A small network was shown many inputs. Here are its activations along a few directions, one row for each input.
In each table, some parts of the input vary, and every possible input appears once, in random order.
Descriptions start from the smaller parts, as in this example, which fits no table here: one of 5 places around a ring, together with either a single point or one of 9 places along a line or (one of 3 separate values, together with one of 6 places along a line).
Shared parts are said once, and a part with two or three values counts as separate values.

Rows:
r1: [-3.42  2.75  0.34 -0.06  1.63  3.29  2.69  1.24  1.09 -2.13  0.58 -2.15
  0.87 -2.44  3.83]
r2: [ 2.37 -0.87 -0.89 -4.11  3.00 -0.69 -0.69  3.72  2.94  4.09 -3.36 -2.82
 -1.08  0.63 -1.71]
r3: [-4.89  0.42  0.05  1.31  2.61  1.94  2.30  2.62  1.06 -2.44 -3.43 -3.05
  0.02 -2.90  3.53]
r4: [ 1.01  0.43  0.13 -3.50  1.78 -0.06  1.37  1.94  1.43  2.87 -0.47 -2.59
 -0.71 -1.82  0.80]
r5: [ 2.80 -1.25  0.11  3.25 -5.50 -1.89 -3.28 -5.52 -6.40  0.43  4.43  7.80
 -0.06  4.39 -4.25]
r6: [ 2.97 -2.20  0.82  3.93 -5.63 -3.33 -3.16 -5.15 -7.45  0.95  4.22  6.64
 -1.94  3.13 -4.25]
r7: [-1.20 -0.37 -1.89 -1.55  4.06 -1.14 -0.24  3.72  2.95  0.50 -4.81 -3.78
 -1.12 -0.35  0.21]
r8: [-1.01 -0.80 -1.13 -0.79  3.62 -1.98  0.75  3.66  3.01  0.89 -5.62 -3.90
 -0.89 -0.28  1.20]
r9: [ 3.11 -0.41 -0.54 -3.26  2.45 -1.01 -0.18  3.94  2.83  3.57 -3.29 -2.92
 -0.14  1.81 -0.47]
r10: [ 2.83 -1.55  0.13  3.64 -5.53 -2.40 -3.67 -4.83 -6.64  0.90  4.43  7.13
 -1.59  3.18 -4.99]
r11: [-3.87  1.76  0.54 -0.67  2.13  2.99  2.74  0.60  0.55 -1.44  0.33 -2.72
 -0.78 -3.79  3.32]
r12: [-5.32  1.61 -0.30  0.52  2.39  3.19  1.65  2.25  1.19 -3.46 -3.08 -2.88
  1.10 -1.75  2.89]
r13: [ 2.78 -2.13  0.81  4.51 -6.04 -3.44 -2.81 -4.93 -6.75  1.26  3.90  7.06
 -1.06  3.63 -4.01]
r14: [ 2.58 -0.76  0.42  3.64 -6.51 -2.07 -3.51 -5.46 -6.35  0.31  4.03  7.30
 -0.09  4.65 -4.34]
r15: [ 2.65 -1.32 -0.15 -3.34  2.59 -1.49  0.31  3.67  2.90  4.49 -3.99 -2.93
 -0.79  0.77 -0.73]
r16: [-4.28  3.19  0.26 -0.97  1.44  4.22  2.66  0.48  1.44 -2.19  0.29 -2.00
  1.29 -2.34  2.93]
r17: [ 2.25 -0.04 -0.60 -4.29  2.28 -0.28 -0.16  3.38  3.16  3.36 -3.75 -2.73
  0.32  1.89 -1.26]
r18: [ 0.83  1.10 -0.50 -3.77  1.81  0.65  0.74  2.20  2.11  2.77 -0.25 -1.96
 -0.08 -1.77  0.02]
r19: [ 0.63  1.99 -0.26 -3.91  1.10  1.14  1.38  1.93  2.30  2.02 -0.59 -1.88
  1.33 -0.45  0.51]
r20: [-3.86  1.99  0.62 -0.10  1.80  2.94  3.24  0.90  1.25 -1.08 -0.08 -2.23
  0.18 -3.46  3.64]
r21: [ 3.69 -2.57  2.00  4.86 -6.51 -2.45 -2.19 -7.33 -4.00 -2.41  7.23  5.78
 -0.31  0.45 -2.59]
r22: [-5.14  1.08 -0.44  0.05  3.16  3.20  1.61  2.08  1.20 -3.45 -2.59 -2.12
  1.08 -1.87  2.86]
r23: [ 3.23 -1.34  0.40  4.47 -6.41 -2.84 -3.45 -4.69 -6.58  0.61  4.57  7.12
 -0.57  4.64 -3.65]
r24: [ 3.28 -1.16  1.61  4.57 -7.32 -1.21 -2.56 -7.67 -2.92 -3.00  7.07  6.44
  1.53  1.88 -2.68]
r25: [-4.49  1.27 -0.23  1.44  2.60  2.35  1.71  3.00  0.88 -3.39 -2.77 -3.02
  0.70 -1.92  3.82]
r26: [ 3.85 -1.74  1.65  5.27 -7.30 -2.08 -2.53 -6.85 -3.13 -2.75  7.53  6.32
  1.01  1.98 -2.01]
r27: [ 2.56 -1.51 -0.26 -3.85  2.92 -1.43 -0.05  3.44  2.20  4.15 -3.65 -3.46
 -1.70  0.54 -0.93]
r28: [ 1.06  0.66  0.24 -2.96  1.42 -0.09  1.84  2.19  2.10  3.17 -0.79 -2.10
  0.27 -1.58  1.04]
r29: [-4.08  2.73  0.11 -1.39  2.29  4.24  2.54  0.30  1.45 -2.09  0.75 -1.23
  1.29 -2.46  3.01]
r30: [ 1.50  1.52 -0.17 -2.96  1.29  0.34  1.24  2.51  2.01  2.19 -0.12 -2.13
  0.95 -0.55  1.28]
r31: [-1.22 -0.09 -1.66 -2.10  4.15 -0.69  0.12  3.24  3.18 -0.12 -4.76 -2.92
  0.18  0.79  0.68]
r32: [ 3.52 -2.47  2.05  5.43 -6.97 -2.54 -1.79 -7.09 -3.27 -2.13  6.93  6.17
  0.58  0.94 -2.38]
r33: [-4.03  2.31 -0.07 -0.90  2.17  3.72  2.01  0.81  1.26 -1.41  0.63 -2.09
 -0.14 -3.71  2.46]
r34: [ 3.58 -2.00  1.35  4.59 -6.47 -1.56 -2.74 -7.04 -3.18 -2.45  7.54  6.32
  0.12  0.49 -3.37]
r35: [ 2.40 -0.51 -0.76 -4.58  3.17 -0.18 -0.37  3.16  3.08  3.50 -3.26 -1.93
  0.35  1.77 -1.24]
r36: [-1.42  0.40 -1.49 -1.68  3.34 -0.82  0.23  3.39  3.23 -0.27 -5.29 -3.69
  0.22  0.83  0.71]
r37: [ 3.48 -1.63  1.34  4.17 -6.36 -1.04 -2.37 -7.76 -2.95 -2.93  7.48  6.97
  1.59  1.66 -2.54]
r38: [-4.86  0.20 -0.03  0.71  2.91  1.98  1.80  2.32  0.39 -2.74 -3.04 -3.53
 -1.01 -3.17  3.28]
r39: [-0.60  0.09 -1.36 -0.66  3.57 -1.52  0.21  4.02  2.89 -0.14 -4.95 -3.84
 -0.14  0.66  1.49]
r40: [ 0.80  1.50 -0.38 -4.21  1.99  1.20  1.19  1.66  2.24  2.13 -0.10 -1.06
  1.38 -0.54  0.52]
r41: [-5.03  0.74 -0.65  0.58  2.99  2.70  1.05  2.53  1.06 -2.69 -2.70 -2.96
 -0.33 -3.07  2.45]
r42: [-1.04 -1.03 -1.21 -1.32  3.94 -1.85  0.37  3.45  2.24  0.54 -5.19 -4.39
 -1.81 -0.47  0.97]
Describe the family of inputs behind these rows.
> one of 6 places around a ring, together with either one of 2 separate values or one of 5 places around a ring
The inputs of r40 and r28 match in every part but the place on the ring of 6. If r35 is changed in the same way as r40 into r28, which row does it become?
> r15
Which other rows does r7 become when the place on the ring of 6 takes its other values? List them by row number.
> r8, r31, r36, r39, r42
Start at r32 and move only the place on the ring of 6, one step at a time. The first step leads to r26. Which rows follow, in order?
> r24, r37, r34, r21
Which other rows does r21 become when the choice among 2 separate values takes its other values? List them by row number.
> r6

Rows:
r43: [-4.70  0.58 -1.28 -1.25  5.70  1.31  1.81  5.42  3.65 -1.80 -7.21 -5.89
  0.03 -1.37  3.33]
r44: [-3.80  2.29  0.05 -2.53  4.43  3.38  3.63  4.26  3.99 -0.90 -2.53 -5.74
  0.59 -4.26  4.69]
r45: [ 1.55 -0.44  1.92  4.38 -6.27 -0.38 -0.73 -6.71 -4.15 -2.07  7.36  5.89
  0.61  0.10 -1.08]
r46: [ 1.28 -2.11  0.29  6.25 -5.28 -2.77 -3.22 -5.10 -4.64 -3.02  3.28  5.80
 -0.23  3.05 -2.63]
r47: [-0.23  1.45 -1.43 -5.79  5.95  0.32  1.96  6.57  4.74  3.77 -5.94 -5.97
 -0.03 -0.29  1.85]
r48: [ 5.34 -1.60  0.73  1.35 -5.31 -2.82 -2.87 -3.73 -3.70  2.62  3.73  5.51
  0.05  4.00 -4.36]
r49: [-2.29 -0.32 -1.33 -3.21  6.17  0.07  1.41  6.31  3.41  2.00 -7.25 -5.97
 -1.52 -1.36  1.71]
r50: [ 3.46 -2.68  0.32  3.71 -4.87 -3.90 -3.43 -4.44 -4.81  0.39  3.10  5.18
 -1.64  2.95 -4.10]
r51: [ 5.08 -1.15  1.22  1.23 -5.49 -1.55 -2.08 -5.71 -2.24  0.49  6.87  5.65
  0.92  1.54 -3.29]
r52: [ 0.47 -0.46  1.12  4.26 -5.46  0.34 -1.86 -5.90 -5.49 -2.23  5.92  6.46
  0.21  1.41 -2.08]
r53: [-0.72  1.63 -0.56 -5.69  5.26  2.43  2.46  4.69  6.17  1.81 -3.40 -5.91
  0.68 -2.50  2.21]
r54: [-5.45  2.80 -1.04 -2.72  5.17  3.56  2.93  4.34  3.07 -1.06 -3.92 -5.01
  0.33 -3.27  3.75]
Describe the family of inputs behind these rows.
> one of 2 separate values, together with one of 6 places around a ring
The inputs of r45 and r44 match in every part but the choice among 2 separate values. If r51 is changed in the same way as r45 into r44, which row does it become?
> r53
Which other rows does r49 become when the choice among 2 separate values takes its other values? List them by row number.
> r50

Rows:
r55: [ 6.42 -3.03 -1.13 -3.60  1.58 -5.37 -2.34  3.53  0.23  6.92 -4.69 -0.41
 -1.80  4.86 -4.40]
r56: [ 2.89 -1.37 -1.65 -5.20  4.36 -2.97 -0.85  6.14  2.67  6.30 -6.72 -4.48
 -2.39  2.11 -2.08]
r57: [-5.88  1.99 -0.92 -1.99  6.18  4.11  2.91  5.43  4.65 -2.70 -5.41 -6.33
  0.85 -3.08  4.49]
r58: [-2.40  0.46 -1.75 -4.60  6.62 -0.19  1.85  6.42  4.69  1.90 -7.64 -6.67
 -0.83 -1.54  1.65]
r59: [ 7.66 -3.72 -0.04 -0.09 -3.34 -5.61 -4.03 -1.81 -1.11  4.61  0.33  3.45
 -0.93  5.61 -5.38]
r60: [-1.31  1.51 -1.18 -6.29  6.34  1.40  2.47  5.61  5.78  2.56 -5.73 -6.64
  0.08 -2.30  2.05]
r61: [-6.97  2.98  0.04  1.44  3.03  4.02  3.70  1.67  2.09 -5.32 -1.31 -4.15
  0.89 -4.13  6.03]
r62: [-6.04  3.25  0.79 -0.03  2.79  4.78  4.33  1.24  2.43 -4.62  0.55 -4.04
  1.28 -5.33  6.11]
r63: [ 1.15 -0.15  1.71  5.27 -7.06 -0.28 -1.57 -6.50 -4.98 -2.54  6.95  6.66
  0.88  0.98 -2.19]
r64: [-2.36  1.09 -1.70 -4.97  6.80  0.37  2.02  6.24  5.50  1.83 -7.44 -6.72
 -0.16 -0.92  1.89]
r65: [-6.66  1.35  0.93  4.78 -0.32  3.94  2.03 -2.46 -1.80 -6.33  2.58  0.62
  0.22 -4.55  3.89]
r66: [-5.78  2.11  1.65  2.94 -0.48  5.13  3.09 -3.02 -0.59 -5.70  4.53  0.64
  1.12 -4.98  4.18]
r67: [ 4.95 -1.98  0.03  3.12 -5.52 -3.81 -4.11 -5.64 -4.23  0.40  4.87  6.73
 -0.48  4.42 -4.75]
r68: [-4.81  2.37 -0.21 -3.33  5.74  5.02  3.37  4.86  4.85 -2.11 -3.54 -6.16
  1.11 -4.28  4.73]
r69: [ 4.90 -2.58 -0.05  3.51 -5.61 -4.33 -4.25 -5.26 -5.13  0.45  4.66  6.73
 -1.09  3.77 -5.02]
r70: [-3.60  1.16  1.96  4.28 -4.35  3.40  0.95 -5.82 -3.95 -5.61  6.54  4.14
  1.41 -2.22  1.88]
r71: [-5.84  1.36 -0.87 -1.56  5.97  3.50  2.56  5.62  3.76 -2.59 -5.51 -6.24
  0.33 -3.66  4.30]
r72: [-6.55  3.52  0.21  0.78  2.58  4.27  4.11  1.82  2.18 -4.54 -0.22 -3.88
  1.42 -4.98  6.15]
r73: [-6.87  2.41  0.07  1.84  2.94  3.49  3.24  1.78  1.24 -5.24 -1.37 -4.10
  0.46 -4.80  5.85]
r74: [-4.43  0.90  1.13  5.72 -4.11  2.77  0.25 -5.54 -4.34 -6.17  4.60  4.23
  0.96 -0.97  1.82]
r75: [ 5.86 -1.63  0.57  1.69 -5.83 -3.01 -3.42 -5.98 -3.84  1.07  6.70  6.59
 -0.08  3.03 -4.71]
r76: [-4.15  1.44  1.40  5.01 -4.47  2.90  0.66 -5.26 -4.25 -5.39  5.83  4.42
  1.55 -1.79  1.95]
r77: [-4.38  0.32  1.20  6.10 -4.12  2.15 -0.15 -5.33 -5.20 -6.10  4.61  4.21
  0.54 -1.69  1.60]
r78: [ 1.71 -0.33  2.04  4.59 -6.89  0.18 -1.29 -7.08 -4.63 -2.77  7.63  6.25
  0.83  0.47 -2.34]
r79: [ 4.03 -0.35 -1.15 -6.85  4.04 -1.40 -0.21  5.33  3.82  6.93 -4.75 -4.51
 -1.47  1.45 -1.61]
r80: [ 8.07 -3.20  0.05 -0.79 -3.89 -5.24 -3.56 -1.65 -1.01  5.43  1.32  3.71
 -0.53  4.66 -5.25]
r81: [ 3.46 -0.21 -1.61 -6.07  3.94 -2.00 -0.47  6.00  3.54  7.06 -5.56 -4.26
 -1.38  1.86 -1.53]
r82: [ 6.97 -1.84 -1.08 -4.60  1.18 -4.45 -1.88  3.43  1.15  7.78 -3.50 -0.18
 -0.67  4.55 -3.96]
r83: [ 7.57 -4.40 -0.03  0.29 -3.48 -6.09 -4.15 -1.59 -2.01  4.71  0.15  3.59
 -1.52  4.92 -5.65]
r84: [ 0.82 -1.29  1.45  6.39 -6.66 -1.03 -2.24 -6.48 -5.91 -3.23  5.63  6.49
 -0.18  1.13 -2.61]
r85: [-6.74  1.81  0.89  4.37 -0.16  4.45  2.48 -2.71 -0.88 -6.31  2.65  0.61
  0.68 -3.93  4.07]
r86: [-6.31  2.39  1.06  3.71 -0.61  4.67  2.84 -2.46 -0.86 -5.55  3.79  0.82
  1.26 -4.70  4.20]
r87: [ 7.51 -2.01 -0.62 -5.30  1.27 -3.96 -1.68  2.77  1.44  7.72 -2.69 -0.49
 -0.72  4.03 -4.09]
r88: [ 5.35 -1.41  0.12  2.44 -6.02 -3.50 -3.68 -5.37 -4.18  1.21  5.96  6.95
 -0.03  3.53 -4.63]
r89: [ 8.63 -3.35  0.50 -1.54 -3.71 -4.71 -3.34 -2.28 -0.73  5.36  2.11  3.36
 -0.61  4.22 -5.37]
r90: [ 3.00 -0.71 -1.68 -5.44  4.47 -2.46 -0.82  6.07  3.45  6.25 -6.49 -4.56
 -1.71  2.75 -1.76]
r91: [-1.89  1.64 -1.64 -5.53  6.16  0.82  2.32  6.28  5.50  2.68 -6.47 -6.39
  0.18 -1.84  2.12]
r92: [-5.40  2.55 -0.83 -2.53  5.60  4.42  3.18  5.45  4.64 -1.90 -4.29 -6.00
  1.25 -3.95  4.74]
r93: [ 6.55 -2.35 -1.13 -3.92  1.66 -4.88 -2.33  3.37  1.04  6.91 -4.46 -0.45
 -1.05  5.49 -4.05]
r94: [ 0.87 -0.70  1.47  5.97 -6.62 -0.49 -1.99 -6.81 -5.03 -3.32  5.77  6.47
  0.30  1.81 -2.32]
Describe the family of inputs behind these rows.
> one of 4 places along a line, together with one of 10 places around a ring
The inputs of r61 and r72 match in every part but the place on the line of 4. If r57 is changed in the same way as r61 into r72, which row does it become?
> r92
The inputs of r76 and r77 match in every part but the place on the line of 4. If r81 is changed in the same way as r76 into r77, which row does it become?
> r56
Which other rows does r78 become when the place on the ring of 10 takes its other values? List them by row number.
> r60, r62, r66, r68, r70, r75, r79, r87, r89
Which other rows does r59 become when the place on the line of 4 takes its other values? List them by row number.
> r80, r83, r89
Which other rows does r63 become when the place on the line of 4 takes its other values? List them by row number.
> r78, r84, r94

Rows:
r95: [ 2.00  1.87  1.96 -2.43 -3.80  3.24  0.68 -3.59 -3.93  3.50  6.88  4.18
  0.17 -0.66 -1.77]
r96: [-1.64 -1.20 -1.31  3.72 -1.73 -2.93 -2.78  0.28 -7.38  1.29 -2.56  3.35
 -2.97  3.25 -2.83]
r97: [-4.49  2.96 -1.28 -3.13  4.64  3.92  1.90  4.12  2.46 -1.48 -3.66 -3.66
  1.56 -1.09  2.98]
r98: [-7.55  3.22 -0.21  0.82  2.54  4.44  3.07  1.16 -2.84 -1.92 -0.23 -0.85
 -0.92 -3.44  4.00]
r99: [-0.32 -4.01  0.05  8.82 -3.42 -4.03 -3.47 -3.10 -3.58 -5.81 -0.72  3.12
 -0.98  3.16 -1.04]
r100: [ 7.84  0.19  1.11 -6.24 -0.16 -1.91  1.39  0.27  5.32  5.60  3.41 -2.14
  1.08 -1.09 -0.44]
r101: [ 4.02 -5.10 -1.32 -0.79  2.72 -5.92 -2.78  3.31  1.90  3.27 -6.80 -2.09
 -2.40  3.15 -3.22]
r102: [ 0.96 -1.52 -2.28 -0.07  1.05 -3.93 -3.17  2.06 -1.52  2.54 -5.98  0.46
 -1.73  5.64 -3.70]
r103: [ 2.80  0.15  1.67  2.11 -5.14  0.83 -0.52 -7.18  0.55 -3.58  9.38  4.35
  2.18 -2.05 -0.69]
r104: [-1.92  0.67 -0.30 -3.04  5.13  1.71  2.50  5.15  6.03  0.07 -4.15 -7.22
 -0.42 -4.02  3.25]
r105: [-6.75  0.69  1.21  5.53 -0.46  2.89  2.56 -2.32  0.95 -8.53  0.75 -1.18
  1.68 -4.34  4.97]
r106: [ 5.04  2.09  0.71 -5.31 -1.38  1.70  0.62 -0.16  2.03  5.04  3.70  1.69
  2.74  1.48 -1.50]
The inputs of r95 and r106 match in every part but one. If r98 is changed in the same way as r95 into r106, which row does it become?
> r97
Describe the family of inputs behind these rows.
> one of 3 separate values, together with one of 4 places along a line
Which other rows does r101 become when the choice among 3 separate values takes its other values? List them by row number.
> r100, r104
